A small network was trained on invented records. Each row is its activation on one of them, seen along a few directions.
Each row is followed by the record's values for the fields Fonu, Bes, Disi, Bab, Deso, Rirel, Lirif, Gov.
Other fields move the rows too, some of them a lot.
Random noise pushes rows far along 11 fixed directions. That doesn't count. These rows show it; they differ only by the noise:
-4	-124	-146	221	-218	215	339	-256	-189	319	97	260	451	41	-319	580	-397	-41	-3	134	436	248	238	-311	-211
194	-76	241	-422	-153	209	191	294	-197	-186	83	247	295	-6	121	-31	142	-380	98	378	-567	-365	337	-55	57
54	125	-28	49	-160	123	-9	-202	-120	16	177	-116	96	-185	-124	341	-186	-57	126	-116	243	208	65	-187	-163
261	261	-69	89	-44	-53	-225	-231	-3	26	247	-35	188	36	-292	290	-251	53	78	-112	332	180	-178	-89	9
-227	212	248	-517	61	-101	-282	55	-59	-186	114	-218	1	-272	469	292	28	-83	12	-60	-388	-17	-120	-41	-139
32	-174	520	18	5	-458	79	405	3	-72	261	44	303	12	12	130	104	-163	141	-3	-691	-94	-289	-66	133
59	-68	407	65	-29	-156	225	-468	-52	-55	-38	-55	-13	51	-301	229	179	-112	469	-211	-152	-299	21	236	-311
-162	90	50	101	54	-22	-164	283	21	-28	308	-161	-113	-54	-32	144	-65	111	197	159	-60	15	-119	203	202
-39	-19	-89	467	-49	-374	5	181	268	220	310	-9	10	359	-390	84	6	354	61	-215	171	190	-198	2	-225
-77	-105	343	-344	343	203	-26	316	-434	-156	-143	134	-182	96	154	-99	113	339	-224	301	-440	341	-84	-300	215
-168	-48	-105	145	310	160	-152	298	-93	43	-152	-47	-309	50	57	62	-15	461	-38	210	40	195	7	172	115
126	103	266	-24	-65	-303	11	-24	63	-82	175	-32	57	194	-232	41	126	76	157	-199	-176	-49	-227	0	-202
198	69	-171	162	116	306	-286	-67	-227	-11	228	-131	-289	-63	-165	-89	-17	242	-92	-181	281	660	154	-505	34

-235	342	302	-614	61	102	204	-498	-299	-143	-396	177	-17	279	-111	204	-121	338	-181	122	184	-18	-368	36	-294
Fonu=z7, Bes=y2, Disi=c4, Bab=t1, Deso=b1, Rirel=f1, Lirif=v1, Gov=w1
2	-14	-11	159	-165	-2	59	386	96	-81	-2	-86	30	-232	92	-54	-118	-114	203	157	-4	-312	6	422	268
Fonu=z7, Bes=y2, Disi=c4, Bab=t1, Deso=b1, Rirel=f2, Lirif=v2, Gov=w2
-35	-58	173	-163	-91	-321	151	-319	-25	143	-98	155	342	183	-63	309	-66	-54	-207	-98	-54	-48	-280	-191	-261
Fonu=z7, Bes=y3, Disi=c4, Bab=t2, Deso=b2, Rirel=f1, Lirif=v2, Gov=w2
-201	-36	-163	217	-213	-51	29	126	200	30	445	-236	-404	140	-141	-400	332	133	-31	-334	123	222	138	-259	-275
Fonu=z7, Bes=y4, Disi=c6, Bab=t2, Deso=b1, Rirel=f1, Lirif=v1, Gov=w2
-200	88	-208	170	-387	56	250	26	40	113	105	-29	-46	205	-293	-20	-134	348	-72	-57	547	321	-3	-263	-403
Fonu=z1, Bes=y4, Disi=c1, Bab=t2, Deso=b2, Rirel=f2, Lirif=v1, Gov=w1
-120	-244	-15	-183	25	217	353	-155	-180	212	-108	517	284	395	-161	-7	-111	58	-200	526	88	-155	243	-73	104
Fonu=z4, Bes=y4, Disi=c6, Bab=t2, Deso=b1, Rirel=f1, Lirif=v1, Gov=w2
206	-24	1	151	-1	-103	-8	-40	-61	-66	-419	-114	127	-331	166	134	-154	-129	-146	-373	-63	181	-160	-254	-119
Fonu=z1, Bes=y4, Disi=c1, Bab=t1, Deso=b2, Rirel=f1, Lirif=v2, Gov=w1
-24	-249	-22	201	242	-398	-139	-73	192	156	-310	-20	239	-224	345	408	20	-59	-28	-367	-216	-49	96	15	-309
Fonu=z5, Bes=y4, Disi=c6, Bab=t1, Deso=b1, Rirel=f1, Lirif=v1, Gov=w1
-142	269	104	-130	-396	-28	189	163	-3	-202	45	-205	-19	-334	127	27	-93	-128	137	-173	77	44	-133	-19	-159
Fonu=z6, Bes=y2, Disi=c4, Bab=t1, Deso=b1, Rirel=f1, Lirif=v1, Gov=w1
263	168	192	-73	-205	-76	-187	-366	58	-118	491	-39	131	-144	-146	-46	-18	-491	512	-123	16	-294	92	123	214
Fonu=z6, Bes=y3, Disi=c4, Bab=t1, Deso=b2, Rirel=f2, Lirif=v2, Gov=w1
-346	-44	349	-122	208	-121	50	11	-180	32	50	77	151	-76	127	317	-217	91	-45	87	-169	277	-419	-87	190
Fonu=z6, Bes=y4, Disi=c1, Bab=t1, Deso=b2, Rirel=f2, Lirif=v1, Gov=w1
99	-13	227	96	1	-156	120	181	-140	-51	-43	-4	105	89	-240	123	-59	271	47	77	-29	149	-336	-79	60
Fonu=z5, Bes=y4, Disi=c1, Bab=t2, Deso=b2, Rirel=f2, Lirif=v2, Gov=w1
-356	-33	-12	-99	196	471	286	-98	-239	59	27	161	-353	278	-142	-182	37	260	-123	230	123	254	117	-93	82
Fonu=z6, Bes=y4, Disi=c6, Bab=t1, Deso=b1, Rirel=f1, Lirif=v1, Gov=w2
-96	79	-150	-142	140	-339	-183	118	308	236	171	272	256	508	66	33	0	194	-201	-68	40	22	-75	-21	-202
Fonu=z6, Bes=y4, Disi=c2, Bab=t2, Deso=b1, Rirel=f2, Lirif=v2, Gov=w1
23	244	-249	-81	-58	126	-161	-117	110	102	260	61	-24	219	-68	-188	-63	33	-102	-108	290	203	85	-152	-21
Fonu=z6, Bes=y2, Disi=c4, Bab=t2, Deso=b1, Rirel=f2, Lirif=v2, Gov=w2
320	426	116	27	-29	121	-306	149	-275	-405	-133	-455	-209	-480	-15	-40	-190	135	52	-179	213	353	-492	-33	321
Fonu=z7, Bes=y2, Disi=c4, Bab=t2, Deso=b1, Rirel=f2, Lirif=v2, Gov=w1
-19	285	-156	-88	50	190	76	2	-172	52	-204	147	-24	342	-261	45	-375	572	-288	258	518	258	-344	69	-4
Fonu=z3, Bes=y3, Disi=c4, Bab=t1, Deso=b2, Rirel=f2, Lirif=v2, Gov=w2
204	386	91	-214	81	-276	-97	-65	157	-83	51	120	379	352	-232	111	-210	-46	45	180	-23	-464	-534	507	212
Fonu=z3, Bes=y4, Disi=c2, Bab=t2, Deso=b1, Rirel=f1, Lirif=v2, Gov=w2
-513	-359	-190	224	373	194	56	-171	-153	354	-242	-46	-277	-27	220	434	30	435	-67	-105	192	508	386	-192	-450
Fonu=z5, Bes=y4, Disi=c1, Bab=t2, Deso=b2, Rirel=f2, Lirif=v2, Gov=w1
54	68	-150	-20	12	340	-117	185	-103	-107	170	-98	-282	-11	-132	-241	148	59	101	272	7	-34	247	94	251
Fonu=z5, Bes=y2, Disi=c4, Bab=t2, Deso=b1, Rirel=f1, Lirif=v2, Gov=w1
49	10	-293	3	83	-261	-170	308	356	245	229	436	256	696	-97	-191	25	277	-204	202	105	-61	19	43	-32
Fonu=z6, Bes=y4, Disi=c1, Bab=t2, Deso=b2, Rirel=f2, Lirif=v1, Gov=w1
187	69	-2	1	234	-153	-277	-123	185	13	-149	159	170	139	25	50	-19	-92	157	195	-90	-434	-122	567	275
Fonu=z6, Bes=y6, Disi=c4, Bab=t2, Deso=b2, Rirel=f2, Lirif=v1, Gov=w1
172	-238	151	26	262	-128	-121	223	-49	-35	-24	-9	19	-102	136	-125	105	-108	-217	-170	-433	242	-38	-362	187
Fonu=z2, Bes=y4, Disi=c2, Bab=t1, Deso=b1, Rirel=f1, Lirif=v2, Gov=w2
-1	-224	-319	204	230	71	24	-77	66	228	-224	243	-63	418	-242	-43	101	273	-255	195	168	-27	107	72	-117
Fonu=z7, Bes=y4, Disi=c1, Bab=t2, Deso=b2, Rirel=f1, Lirif=v1, Gov=w1
-4	187	-52	111	61	5	-185	134	-155	-97	20	-322	-344	-43	-53	-32	-42	613	-146	-365	303	748	-314	-424	-149
Fonu=z5, Bes=y4, Disi=c1, Bab=t2, Deso=b2, Rirel=f2, Lirif=v2, Gov=w2
255	-25	-107	155	164	-289	-6	-310	252	233	-293	360	394	482	-259	129	-179	114	-127	-33	169	-313	-212	272	-92
Fonu=z1, Bes=y4, Disi=c1, Bab=t1, Deso=b2, Rirel=f2, Lirif=v2, Gov=w2
3	-181	-234	233	310	-197	-71	412	173	197	-368	131	-127	365	60	-70	214	591	-246	-49	-85	157	-1	118	-260
Fonu=z5, Bes=y3, Disi=c4, Bab=t2, Deso=b2, Rirel=f2, Lirif=v2, Gov=w1
-61	-12	404	51	-132	-160	339	592	-142	-228	132	-36	-168	205	-408	-363	81	342	-97	160	-243	288	-546	-145	242
Fonu=z2, Bes=y2, Disi=c4, Bab=t1, Deso=b1, Rirel=f1, Lirif=v1, Gov=w1
-10	145	-16	-279	-173	-337	-175	444	162	-119	110	-95	270	-147	402	-55	-39	-2	-264	-162	-212	140	-181	-251	-185
Fonu=z3, Bes=y4, Disi=c6, Bab=t2, Deso=b1, Rirel=f2, Lirif=v1, Gov=w1
-434	-323	221	268	260	-269	-91	-318	-90	314	636	39	-221	276	-252	-70	110	247	-112	-275	12	674	-33	-606	-19
Fonu=z3, Bes=y2, Disi=c4, Bab=t1, Deso=b1, Rirel=f1, Lirif=v1, Gov=w1
57	177	-159	-76	-494	58	165	-174	104	44	164	63	263	-18	-29	46	-198	-179	-109	-208	314	83	129	-358	-354
Fonu=z1, Bes=y6, Disi=c4, Bab=t1, Deso=b2, Rirel=f2, Lirif=v1, Gov=w2
421	413	-395	-116	-280	411	-232	-63	67	-98	284	-54	80	-93	-268	-135	-288	-264	18	238	497	-140	96	121	337
Fonu=z2, Bes=y2, Disi=c4, Bab=t1, Deso=b1, Rirel=f2, Lirif=v2, Gov=w2
375	-382	108	472	631	100	-238	-263	-207	93	-220	69	-326	96	-317	-241	116	268	-176	-62	22	456	-43	-288	473
Fonu=z2, Bes=y4, Disi=c6, Bab=t1, Deso=b1, Rirel=f2, Lirif=v1, Gov=w2
337	-254	-272	475	409	-115	-370	-58	38	284	-118	316	230	90	-64	21	-241	52	-360	33	122	297	-104	-186	514
Fonu=z7, Bes=y6, Disi=c4, Bab=t1, Deso=b2, Rirel=f1, Lirif=v1, Gov=w1
-321	11	-182	-270	-483	75	267	441	108	109	292	113	175	4	135	-159	-24	-139	-166	413	-73	-219	179	-58	14
Fonu=z4, Bes=y2, Disi=c4, Bab=t2, Deso=b1, Rirel=f1, Lirif=v2, Gov=w2
-146	-7	51	-88	-381	108	405	-383	51	82	152	75	-83	247	-314	-37	178	-119	250	-26	172	-365	275	112	-499
Fonu=z7, Bes=y3, Disi=c4, Bab=t1, Deso=b2, Rirel=f2, Lirif=v2, Gov=w2
26	-3	129	259	-20	231	101	386	-253	-166	-23	-165	-226	-283	-91	-150	-90	20	263	226	32	135	-76	163	542
Fonu=z6, Bes=y2, Disi=c4, Bab=t2, Deso=b1, Rirel=f1, Lirif=v2, Gov=w1
-234	-182	392	0	141	-407	178	101	-93	43	-246	14	-6	50	-12	-33	57	285	-162	51	-293	89	-510	-78	92
Fonu=z4, Bes=y4, Disi=c2, Bab=t2, Deso=b1, Rirel=f1, Lirif=v2, Gov=w1

Here are new rows. What are their fields?
-269	318	206	-386	-171	-126	-54	-199	200	-50	549	-80	139	95	20	175	-26	-367	391	79	-111	-442	-116	319	3
Fonu=z6, Bes=y4, Disi=c1, Bab=t2, Deso=b2, Rirel=f2, Lirif=v2, Gov=w2
236	-205	175	74	22	128	102	-553	-158	23	-154	107	25	11	-220	2	97	-214	272	-37	83	-252	211	73	34
Fonu=z7, Bes=y4, Disi=c1, Bab=t2, Deso=b2, Rirel=f2, Lirif=v2, Gov=w2
260	-125	237	263	-110	69	184	162	-244	-173	-201	-139	32	-366	-146	-70	-8	-264	130	56	-181	-61	-160	37	365
Fonu=z7, Bes=y2, Disi=c4, Bab=t2, Deso=b1, Rirel=f1, Lirif=v2, Gov=w1
203	2	129	267	50	-295	51	-25	99	106	133	85	185	309	-377	-32	-61	83	7	-155	6	144	-424	-74	113
Fonu=z6, Bes=y4, Disi=c1, Bab=t2, Deso=b2, Rirel=f2, Lirif=v2, Gov=w2
112	199	-165	-146	-45	137	-391	-306	-66	-187	-168	-459	-265	-627	422	91	116	-31	-5	-557	144	366	165	-337	-396
Fonu=z5, Bes=y4, Disi=c1, Bab=t2, Deso=b2, Rirel=f2, Lirif=v1, Gov=w1
48	469	-496	-351	33	27	-673	32	228	-48	-67	-161	-48	-146	442	-38	-210	80	-446	-203	302	166	-35	-149	-91
Fonu=z1, Bes=y2, Disi=c4, Bab=t1, Deso=b1, Rirel=f1, Lirif=v2, Gov=w1
77	147	317	-215	7	-40	4	-603	-61	-158	2	-37	-73	18	-173	11	148	-225	352	-118	2	-263	-1	213	-51
Fonu=z6, Bes=y2, Disi=c4, Bab=t2, Deso=b1, Rirel=f1, Lirif=v1, Gov=w1
-80	-181	-279	658	-5	-143	78	10	247	257	-10	-195	125	-286	4	305	-202	-214	161	-312	174	-66	104	250	-125
Fonu=z3, Bes=y4, Disi=c2, Bab=t1, Deso=b1, Rirel=f1, Lirif=v2, Gov=w2
-228	-176	-204	-55	-277	241	427	457	-66	43	-319	48	109	-141	291	68	-3	-51	-170	175	-51	-136	339	-25	-315
Fonu=z7, Bes=y4, Disi=c2, Bab=t2, Deso=b1, Rirel=f1, Lirif=v2, Gov=w2
181	33	211	-147	32	29	-23	188	-81	-135	257	101	46	68	-44	-379	38	-157	12	41	-314	21	-33	-108	341
Fonu=z3, Bes=y2, Disi=c4, Bab=t1, Deso=b1, Rirel=f2, Lirif=v2, Gov=w2
264	297	-238	75	-462	28	303	-211	104	168	234	226	458	330	-520	113	-286	-64	-24	-103	572	76	-88	-130	-236
Fonu=z6, Bes=y2, Disi=c4, Bab=t2, Deso=b1, Rirel=f2, Lirif=v2, Gov=w2
413	61	-279	188	-196	80	-131	651	110	-102	188	-53	188	-201	92	-256	-23	-244	-41	-46	-116	118	52	-144	227
Fonu=z6, Bes=y4, Disi=c1, Bab=t2, Deso=b2, Rirel=f2, Lirif=v2, Gov=w1
87	-86	226	251	-96	-279	46	-271	-56	99	-138	-165	311	-459	59	486	-264	-268	-28	-432	50	224	-285	-266	-88
Fonu=z7, Bes=y2, Disi=c4, Bab=t1, Deso=b1, Rirel=f2, Lirif=v2, Gov=w2
102	-127	-8	366	-131	-489	87	275	331	109	152	110	249	206	-192	13	82	43	131	-171	-85	-203	-19	160	-166
Fonu=z5, Bes=y2, Disi=c4, Bab=t1, Deso=b1, Rirel=f1, Lirif=v1, Gov=w1
-48	-98	122	176	-171	193	155	-291	-177	-36	217	-244	-132	-283	-209	164	74	-240	427	-74	73	-10	350	-23	-69
Fonu=z5, Bes=y2, Disi=c4, Bab=t2, Deso=b1, Rirel=f1, Lirif=v2, Gov=w1
-21	269	72	-36	-381	310	267	-403	-248	-90	275	-61	85	-59	-518	189	-403	-199	235	158	476	29	-167	-91	159
Fonu=z1, Bes=y4, Disi=c1, Bab=t1, Deso=b2, Rirel=f1, Lirif=v2, Gov=w1
-326	-313	-69	-37	157	-238	67	261	96	332	115	375	278	291	196	246	20	120	-324	177	-296	148	134	-273	-166
Fonu=z5, Bes=y6, Disi=c4, Bab=t1, Deso=b2, Rirel=f1, Lirif=v1, Gov=w1
291	288	-19	-296	65	161	8	87	-136	-257	-223	128	-103	397	-363	-211	69	390	-66	410	64	-184	-270	242	132
Fonu=z5, Bes=y4, Disi=c1, Bab=t2, Deso=b2, Rirel=f1, Lirif=v1, Gov=w1
475	-347	-37	137	-120	-100	-31	501	74	-77	77	209	198	-90	152	-494	335	-409	-150	-128	-518	-80	423	-351	94
Fonu=z7, Bes=y2, Disi=c4, Bab=t1, Deso=b1, Rirel=f1, Lirif=v1, Gov=w1
